A small network was shown many inputs. Here are its activations along a few directions, one row for each input.
In each table, some parts of the input vary, and every possible input appears once, in random order.
Descriptions start from the smaller parts, as in this example, which fits no table here: one of 2 separate values, together with either a single point or one of 11 places around a ring or (one of 4 places along a line, together with one of 8 places around a ring).
Shared parts are said once, and a part with two or three values counts as separate values.

Other details of the inputs vary at random and push rows far along three fixed directions, the same in every table; ignore that.
To show where, the next rows are all for the same input, with only those details redrawn:
[-3.98 -2.84 -0.01  2.56  1.49  1.28 -2.74 -0.91 -4.24  4.60 -3.46 -4.94
  0.72]
[ 1.94  0.68  0.77  0.21  0.02  2.67  2.56 -2.61  3.38 -0.67 -0.63  0.13
 -1.47]
[ 1.84  0.50  0.79  0.43  0.03  2.76  2.71 -2.70  3.19 -0.79 -0.65  0.06
 -1.56]
[-3.80 -1.28  5.35 -0.73 -2.53  1.91  3.50 -3.15 -0.26  3.20 -4.93 -3.09
 -2.03]
[ 1.87  4.83 -1.50 -0.63 -2.21 -1.43 -3.03  1.68  1.69  0.71 -2.42  1.62
  1.59]
[ 1.87  0.60  0.74  0.63  0.02  2.88  2.82 -2.85  3.21 -0.87 -0.58 -0.15
 -1.74]
[ 1.66 -0.64 -5.24  3.77  4.23  1.98 -4.02 -0.17 -0.98  0.12  1.01 -2.03
  1.23]
[-3.74  3.04  3.40 -2.16 -4.86 -2.46 -2.44  1.43 -1.67  5.03 -6.81 -1.25
  1.44]

Table:
row 1: [ 0.84  1.20 -2.20 -0.78 -0.68 -3.30 -2.04  2.12  2.46 -0.66 -0.73  2.24
 -0.68]
row 2: [ 2.84 -2.24  0.83  1.26  1.60  0.74  3.68 -3.13  3.96 -1.35 -0.05 -0.94
 -3.19]
row 3: [ 2.29  5.02 -1.60 -2.09 -2.02 -1.39 -2.64  1.95 -0.72  0.12 -1.85  2.59
  2.16]
row 4: [-0.02  1.74 -2.48 -1.93 -1.51 -2.42 -1.24  3.01 -0.54 -1.44  0.72  3.51
  1.05]
row 5: [-0.15  0.69  0.25  0.11 -0.44  3.06  2.82 -1.51  3.14 -1.88  0.40  0.96
 -1.06]
row 6: [-0.35  2.28 -1.78 -2.68 -1.68 -3.06 -2.06  2.47 -1.66 -2.56  1.62  4.10
  1.69]
row 7: [ 1.51 -1.00  2.80  1.10  0.04  1.38  4.79 -0.76  3.57 -0.09  4.87  0.18
  0.72]
row 8: [ 2.14 -0.70  1.74  0.31  1.58 -0.89  2.63 -3.12  4.52 -0.64  0.41  0.02
 -2.69]
row 9: [ 2.18 -2.34 -4.21  1.91  5.42 -1.04 -3.15 -0.76 -4.11 -1.29  2.72 -1.83
  1.17]
row 10: [ 2.92 -3.66 -3.26  4.94  4.31  2.06 -2.14  3.24 -2.51 -0.64  6.48 -2.52
  3.02]
row 11: [-5.29 -1.54  6.10 -1.86 -3.00  2.63  3.28 -1.07 -1.68  1.40 -3.42 -2.08
 -2.18]
row 12: [-3.94 -2.27  0.22  0.51  1.86  0.84 -2.63 -1.53 -7.91  2.62 -1.51 -4.03
  1.58]
row 13: [ 1.27  5.49 -0.78 -1.12 -1.80 -2.52 -3.80  1.46  2.25  1.33 -1.53  2.57
  1.89]
row 14: [ 0.41  1.13 -1.23 -1.02 -1.56 -2.08 -2.36  3.81  0.59 -1.81  0.88  3.29
  0.06]
row 15: [ 2.55 -1.45  2.04  1.32 -0.73  2.15  5.08 -0.03  3.25 -0.63  3.86 -0.40
  0.65]
row 16: [-2.54 -2.79  6.60 -1.44 -2.09 -0.90  3.26 -1.65 -0.95  1.99 -4.50 -3.45
 -3.54]
row 17: [-0.59  0.86 -2.32 -0.37 -1.21 -2.22 -1.40  2.30  1.91 -0.72  0.37  2.62
  0.39]
row 18: [ 3.22  3.53 -1.51 -2.17 -1.67 -4.59 -2.42  2.45 -0.11 -0.21 -1.86  2.18
  1.14]
row 19: [ 0.79  3.07 -1.69 -3.66 -1.80 -4.94 -2.79  2.54 -1.10 -2.09  0.15  3.96
  0.97]
row 20: [ 1.87  0.60  0.74  0.63  0.02  2.88  2.82 -2.85  3.21 -0.87 -0.58 -0.15
 -1.74]
row 21: [ 1.17 -4.31 -5.83  2.44  5.82  0.30 -2.29  0.46 -2.96 -1.52  3.06 -0.90
 -0.45]
row 22: [ 2.16 -0.89  2.75 -0.65 -0.66  1.55  5.56 -0.90 -0.33 -2.34  5.39  0.67
  1.56]
row 23: [-5.51 -2.91 -0.95  0.93  1.29  2.01 -2.12  0.39 -7.00  2.71 -1.70 -3.53
  1.32]
row 24: [ 2.45  0.91  1.69  0.02 -0.35  2.91  2.09 -1.61  1.75 -2.06 -0.22  0.13
 -2.22]
row 25: [ 1.50  2.06 -1.35 -2.13 -1.65 -3.93 -3.33  3.94  1.16 -1.14 -0.58  2.93
 -0.62]
row 26: [-0.96  0.93  1.04 -0.02  0.31  2.28  2.60 -2.25  3.66 -1.39  1.37  1.47
 -1.11]
row 27: [ 2.85 -3.10 -4.34  4.08  4.28  1.80 -1.00  2.40 -3.74 -0.39  6.60 -2.00
  4.01]
row 28: [-7.39 -5.72  0.05  2.56  2.85 -0.58 -2.41 -0.57 -3.68  3.73  0.06 -3.53
 -0.39]
row 29: [-0.05 -2.00  0.89 -0.22  1.97 -0.38  3.19 -2.82  4.67 -1.67  1.82  1.32
 -3.90]
row 30: [-5.87  2.54  3.49 -4.04 -4.71 -1.96 -1.33  1.30 -5.41  2.13 -3.79  0.27
  2.19]
Changing only one part turns row 6 into row 14. The same change can be made to row 30. Which row results? -> row 11
What is each input in this table made of? -> one of 5 places along a line, together with either a single point or one of 5 places around a ring
A walk changes only the place on the ring of 5. It starts at row 29 and steps to row 8. List the rest of the walk in order. -> row 13, row 26, row 28
Which other rows agree with row 1 in the place on the line of 5? List them by row number. -> row 2, row 5, row 15, row 17, row 20

Table:
row 31: [ 0.65  1.71 -3.01  0.29 -0.12 -1.01 -3.43  1.94 -0.80 -0.24 -1.51  0.55
  1.53]
row 32: [ 3.28 -0.56 -0.48 -0.67  1.13  0.43  2.41 -0.23  1.86 -4.65  4.06  2.42
 -1.45]
row 33: [-3.87 -2.89  0.92  1.18  0.81  2.08 -0.99  0.16 -3.17  1.86 -0.66 -2.70
 -0.28]
row 34: [-0.33  0.88 -2.53  0.84  0.49 -3.32 -4.28  1.94  0.84  1.40 -0.09  0.74
  1.31]
row 35: [ 3.24  0.10 -0.01  1.04  0.50  0.63  2.34  0.14  4.46 -2.42  3.23  1.39
 -1.05]
row 36: [-2.41  0.09  2.22 -0.42 -1.43 -1.49 -1.92  2.02 -1.92  3.43 -2.39 -2.05
  0.92]
row 37: [ 1.05  3.38 -1.07 -1.41 -3.47 -4.42 -3.01  4.01  1.90  1.16 -1.60  2.53
  1.54]
row 38: [ 3.31 -0.84 -1.93 -0.87  1.15 -0.15  1.93 -0.18  1.52 -4.38  2.75  2.87
 -1.75]
row 39: [-0.98 -0.71  5.84 -1.31 -2.44  1.96  6.52 -2.62  1.53  0.92 -0.66 -0.90
 -1.36]
row 40: [-2.66 -2.04  0.59  1.71  0.89  1.82 -0.05 -0.89 -3.81  1.86 -0.29 -3.05
  1.69]
row 41: [ 1.41 -3.04 -5.78  2.60  5.58  0.55 -2.86  1.32 -4.36 -1.72  6.00 -0.89
  3.00]
row 42: [-1.45 -1.19  4.78 -0.87 -1.79  2.33  4.25 -2.44  0.88 -0.35 -1.73 -1.29
 -2.11]
row 43: [ 0.25 -1.63 -0.90  1.15  1.57  0.64  0.05 -0.02 -0.17  0.75 -0.49 -1.23
 -0.67]
row 44: [-3.36  0.68  1.04 -1.04 -0.98 -2.76 -2.88  0.75 -1.42  3.81 -3.70 -1.16
  0.61]
row 45: [-1.54 -2.38 -0.68  0.05  2.18 -1.41 -0.27 -1.12 -2.00 -1.19  0.96  0.24
 -1.51]
row 46: [-1.19 -2.66 -0.50  1.53  1.82  1.05 -0.73 -1.36 -3.30  2.23 -2.15 -3.80
 -0.76]
row 47: [ 2.75  1.61 -2.22  0.29  1.74  1.22  0.61 -2.04  3.62 -3.35  1.10  2.15
 -0.95]
row 48: [-1.57 -0.55  0.01  0.93  0.26  2.60  1.17 -0.28 -1.36  0.11  1.54 -0.45
  0.80]
row 49: [ 4.13  1.66 -1.95  0.19  1.80  0.94  0.39 -2.59  3.30 -2.35  0.97  1.48
 -1.20]
row 50: [-0.04  2.80  7.35 -3.57 -6.01  0.33  5.63 -2.20  1.72  1.02 -3.15  0.74
 -0.84]
row 51: [ 0.95  4.58 -0.13 -1.60 -3.84 -3.74 -1.57  3.74  1.59  1.33  0.34  2.28
  3.32]
row 52: [-0.52  5.36 -1.57 -2.72 -2.81 -2.93 -4.28  2.59  1.45  0.34 -2.19  4.00
  1.47]
row 53: [ 2.71 -1.27  0.32  1.63  2.13  2.76  1.71 -2.18  0.71 -1.31  1.29 -1.45
 -1.41]
row 54: [-3.80 -3.07 -0.31  1.05  0.85  1.89 -0.74 -0.46 -3.07  1.74 -1.62 -2.42
 -0.83]
Changing only one part turns row 38 into row 32. The same change can be made to row 46. Which row results? -> row 53
What is each input in this table made of? -> one of 4 places along a line, together with either a single point or one of 5 places along a line
Change only the place on the line of 4 in row 51. List by row number the other rows that result. -> row 34, row 35, row 37
Which other rows agree with row 45 in the place on the line of 4? List them by row number. -> row 34, row 44, row 47, row 49, row 52
